Each row below holds a small network's activations on one input, seen along a few directions.
In each table, some parts of the input vary, and every possible input appears once, in random order.
Descriptions start from the smaller parts, as in this example, which fits no table here: ring(5) and (point or (values(2) and line(4)) or line(11)).
Shared parts are said once, and a part with two or three values counts as separate values.
In the rows, zero is written as 128.

Other details of the inputs shift rows strongly along two fixed directions, in all tables alike. That doesn't count.

Rows:
r1: [110 128  75 166  86  88  82 120 114 122 168 104 100]
r2: [139 146 185 113 134 150  65 119  74 149 158 141 118]
r3: [152 126 172 111 130 148  65 117  76 141 153 153 129]
r4: [130 137 187  92 179 168 188 125 152 150 124 125 129]
r5: [140 118 171 117 128 147  74 102  61 149 141 130 132]
r6: [154 137 165 112 114 151  67 115  70 132 123 149 161]
r7: [153 128 178 115 131 130  72  94  74 138 164 143 135]
r8: [141 119 174 113 117 136  70 102  67 138 125 141 149]
r9: [187  84 150 116 138 108  68  95  72 163 105 119 164]
r10: [184 109 138 106 141 124  71 124  58 152 104 133 170]
r11: [ 92 151  72 157 126 114 200 138 200 117 141  94 107]
r12: [ 87 125  67 149 113 119 197 157 196  94 102 125 112]
r13: [107 132  82 159  94  93  73 135 116 133 167 101  88]
r14: [168  80 159 102 192 133 198 100 148 160  94 106 148]
r15: [101 138  81 144 118 114 190 151 203  92 121 135 118]
r16: [144 119 166 113 114 148  70 112  63 128 113 150 153]
r17: [106 141  90 144 118 100 189 132 196  85 125 130 128]
r18: [107 159  81 169  78  95  75 137 122 115 153 119 123]
r19: [145 125  52 157 104  70  74 140 107 141 131  97 137]
r20: [108 131  66 166  71  91  75 133 113 100 134 123 120]
r21: [165 101 139  89 184 149 190 147 139 146  71 136 163]
r22: [117 152  88 162  81  95  72 131 120  98 149 139 122]
r23: [129 141 188 102 167 164 191 113 141 134 127 136 138]
r24: [147 121 159 109 116 167  65 136  66 142 109 153 150]
r25: [120 120 189  92 180 166 194 122 146 146 113 125 121]
r26: [122 112 179  94 172 179 198 130 144 137  99 139 129]
r27: [149 133 164 112 128 168  65 129  71 155 139 140 134]
r28: [143 123  49 163 114  80  78 141 103 150 148  87 120]
r29: [191  82 138 117 135 118  69 107  69 154  92 128 168]
r30: [106 130  76 165  76  80  75 122 117 109 146 114 116]
r31: [ 90 141  65 152 111 115 200 150 198  96 102 111 127]
r32: [ 85 155  74 157 124 133 193 166 201 114 131 115  98]
r33: [142 119  37 161 115  94  72 166 108 152 134  95 113]
r34: [135 129 196  90 180 149 183 112 152 137 137 138 125]
r35: [153 119 178 113 128 132  76  94  69 141 159 138 134]
r36: [ 97 128  88 144 115  89 199 124 195  96 123 112 119]
r37: [132 133 191  95 171 168 184 122 151 127 124 157 128]
r38: [181  85 153 113 158 123  62 113  71 184 122 107 132]
r39: [134 121 197  87 179 151 191 113 150 139 131 133 124]
r40: [106 143  68 167  75  93  74 134 121 121 141 105 123]
r41: [154 120 180 109 117 119  72  94  75 129 142 148 151]
r42: [152 132 160 110 116 166  63 134  71 141 119 155 152]
r43: [ 90 156  93 154 126 113 194 133 192 106 147 112 101]
r44: [126 112 176  91 160 178 194 134 143 124  80 155 147]
r45: [ 94 154 103 147 139 111 180 141 197 116 151 115  92]
r46: [ 82 125  70 153 126 119 200 153 198 108 123 108  92]
r47: [141 126 195  92 161 133 184  97 151 114 120 152 155]
r48: [102 138  56 170  85 121  72 161 120 134 145 105  97]
r49: [ 84 141  67 158 125 114 207 142 201 117 131  89 103]
r50: [140 129 173 111 136 155  66 124  70 163 142 123 123]
r51: [142 114 174 116 127 138  74  96  62 141 147 134 131]
r52: [ 90 153  84 149 112 128 186 161 196  94 117 136 112]
r53: [114 149  81 162  80 110  67 149 123 106 147 144 113]
r54: [134 108 179  85 155 165 195 126 144 116  90 158 147]
r55: [ 95 131  80 147 127 116 200 150 202 109 136 114  98]
r56: [139 114 182  86 156 162 193 126 150 115  98 162 149]
r57: [115 130  68 162  69  87  75 131 114 100 139 124 121]
r58: [101 150 105 146 121  97 183 125 194  94 134 129 121]
r59: [136 134 186  93 160 154 188 108 148 129 107 138 160]
r60: [108 158  91 165  79  92  74 129 122 108 157 126 118]
r61: [157 109 158  89 202 140 189 134 140 166 105 109 138]
r62: [125 144 192  96 176 169 184 129 147 144 127 134 126]
r63: [142 118 188  88 155 146 193 107 146 107 103 156 158]
r64: [130 108 183  88 169 167 199 121 146 131 110 143 129]
r65: [104 155  81 166  88 120  73 152 122 122 162 126  94]
r66: [132 141 193  95 152 159 181 115 140 108 106 160 153]
r67: [108 155  70 166  75 122  70 165 120 115 137 135 117]
r68: [148 137 182 118 130 137  71  98  74 136 161 148 131]
r69: [147 144 172 116 113 150  68 120  68 126 127 157 157]
r70: [154  91  37 167  98  88  67 153 114 144 101 106 129]
r71: [ 82 132  85 149 136 107 195 143 196 118 136  96  87]
r72: [148  91  42 170 111  90  67 149 114 157 124  91 110]
Description of these inputs: ring(6) and (values(2) or ring(10)).
- The inputs of r19 and r28 match in every part but the ring(6) part. If r60 is changed in the same way as r19 into r28, which row does it become? => r43
- The inputs of r42 and r59 match in every part but the ring(6) part. If r54 is changed in the same way as r42 into r59, which row does it become? => r36
- Change only the ring(6) part in r53. List by row number the other rows that result. => r22, r37, r45, r58, r68
- Which other rows agree with r32 in the ring(6) part? List them by row number. => r3, r26, r27, r33, r37, r46, r48, r55, r64, r65, r72
- Which other rows agree with r50 in the ring(6) part? List them by row number. => r2, r4, r13, r25, r34, r38, r39, r45, r61, r62, r71
- Change only the values(2) part in r10. List by row number the other rows that result. => r29
- Change only the values(2) part in r19. List by row number the other rows that result. => r9

Rows:
r73: [ 90 141  63 169  88  96 125 136 159 110 152 104  97]
r74: [158 105 126 117 157 126 145 127 132 146 108 120 141]
r75: [121 130 150 120 139 145 147 124 131 132 132 133 121]
r76: [126 130 155 118 141 131 146 117 134 126 139 136 126]
r77: [161 108 127 115 155 123 143 125 132 148 104 119 149]
r78: [123 121 120 138 101 120  85 123 108 121 135 131 121]
r79: [140 109 136 117 157 129 148 122 122 151 115 107 133]
r80: [144  98 111 129 128 117  96 129  99 148 116 113 129]
r81: [125 121 120 139 103 115  85 123 107 120 138 134 123]
r82: [149 104 125 114 147 125 147 125 123 144  95 115 151]
r83: [128 142 153 116 144 138 144 123 135 131 138 129 127]
r84: [125 124 144 117 139 150 142 135 133 129 117 139 125]
r85: [131 120 150 117 138 129 143 121 136 120 124 142 130]
r86: [129 133 113 138 108 134  85 138 101 128 131 134 128]
r87: [138 134 142 116 136 134 145 129 134 124 116 140 146]
r88: [119 139 125 142 108 123  91 122 109 130 147 119 117]
r89: [129 126 144 117 128 134 145 118 132 120 110 136 148]
r90: [122 135 150 117 141 149 144 131 132 134 135 132 122]
r91: [124 115  79 147 148 105 177 142 179 141 127  95 109]
r92: [129 121 145 119 130 142 147 123 129 119 113 137 137]
r93: [135 135 142 116 135 137 144 132 133 126 114 139 146]
r94: [133 124 148 115 140 132 143 125 135 121 125 143 127]
r95: [130 125 142 119 135 145 145 127 128 123 114 140 137]
r96: [122 142 152 118 144 146 143 129 133 135 134 127 125]
r97: [134 135 116 135 108 126  85 136 103 125 136 135 131]
r98: [120 126 154 120 135 143 148 119 131 129 131 130 122]
r99: [132 126 144 118 130 129 146 118 133 118 113 138 149]
r100: [126 143 153 116 144 140 144 126 134 133 137 128 127]
r101: [138 133 143 117 136 128 145 123 133 121 117 141 146]
r102: [ 76 151  40 171 115  86 210 153 228  96 146  99  87]
r103: [ 93 146  92 150 127 117 180 140 183 116 134 108 105]
r104: [121 141 150 119 144 148 143 128 132 136 132 127 124]
r105: [136 129 143 116 137 132 146 123 132 117 122 142 138]
r106: [121 131 125 140 105 117  89 118 106 126 153 127 119]
r107: [131 129 142 120 133 141 145 128 130 126 109 138 144]
r108: [125 124 118 139 108 127  84 133 105 128 134 134 117]
r109: [138 102 134 117 154 131 149 124 121 150 115 111 129]
r110: [125 116 149 118 132 142 144 124 132 123 116 137 126]
r111: [126 140 125 135 113 127  86 133 105 135 154 129 116]
r112: [136 134 117 139 106 108  89 125 109 121 132 135 140]
r113: [128 121 145 117 129 138 146 117 130 116 115 137 140]
r114: [146 100 124 115 149 128 149 126 122 141  99 116 143]
r115: [132 125 146 114 139 139 142 131 135 124 124 142 127]
r116: [130 130 141 116 137 148 144 135 130 125 116 139 137]
r117: [ 96 142  35 178  88  79 138 149 178  96 140 110 106]
r118: [120 134 156 118 135 137 145 112 133 126 132 125 129]
r119: [116 136  99 135 129 121 175 142 172 109 121 127 124]
r120: [128 139 124 135 112 124  86 130 106 132 156 130 116]
r121: [151 113 136 120 164 126 144 123 133 155 124 109 130]
r122: [121 138 121 139 112 134  86 134 104 137 149 127 112]
r123: [130 126 115 139 101 115  88 122 105 116 135 133 133]
r124: [125 142 126 141 114 111  89 119 112 128 155 124 121]
r125: [130 130 120 135 110 126  81 138 106 129 139 135 120]
r126: [131 134 141 117 135 144 144 135 132 127 111 138 145]
r127: [130 126 144 120 129 138 146 123 130 122 108 136 145]
r128: [127 146 125 138 116 114  89 122 110 129 156 125 118]
r129: [121 139 125 141 108 115  90 116 110 126 152 122 122]
r130: [127 130 120 136 110 132  81 140 104 131 136 135 119]
r131: [154 103 110 132 136 114  93 131 111 153 125 115 125]
r132: [131 137 115 137 108 131  86 137 104 130 125 133 137]
- What is each input in this table made of? => line(5) and (values(2) or ring(10))
- The inputs of r111 and r93 match in every part but the line(5) part. If r91 is changed in the same way as r111 into r93, which row does it become? => r77
- A walk changes only the ring(10) part. It starts at r73 and steps to r106. List the rest of the walk in order. => r76, r102, r120, r111, r90, r122, r75, r98
- Change only the line(5) part in r75. List by row number the other rows that result. => r95, r103, r107, r108
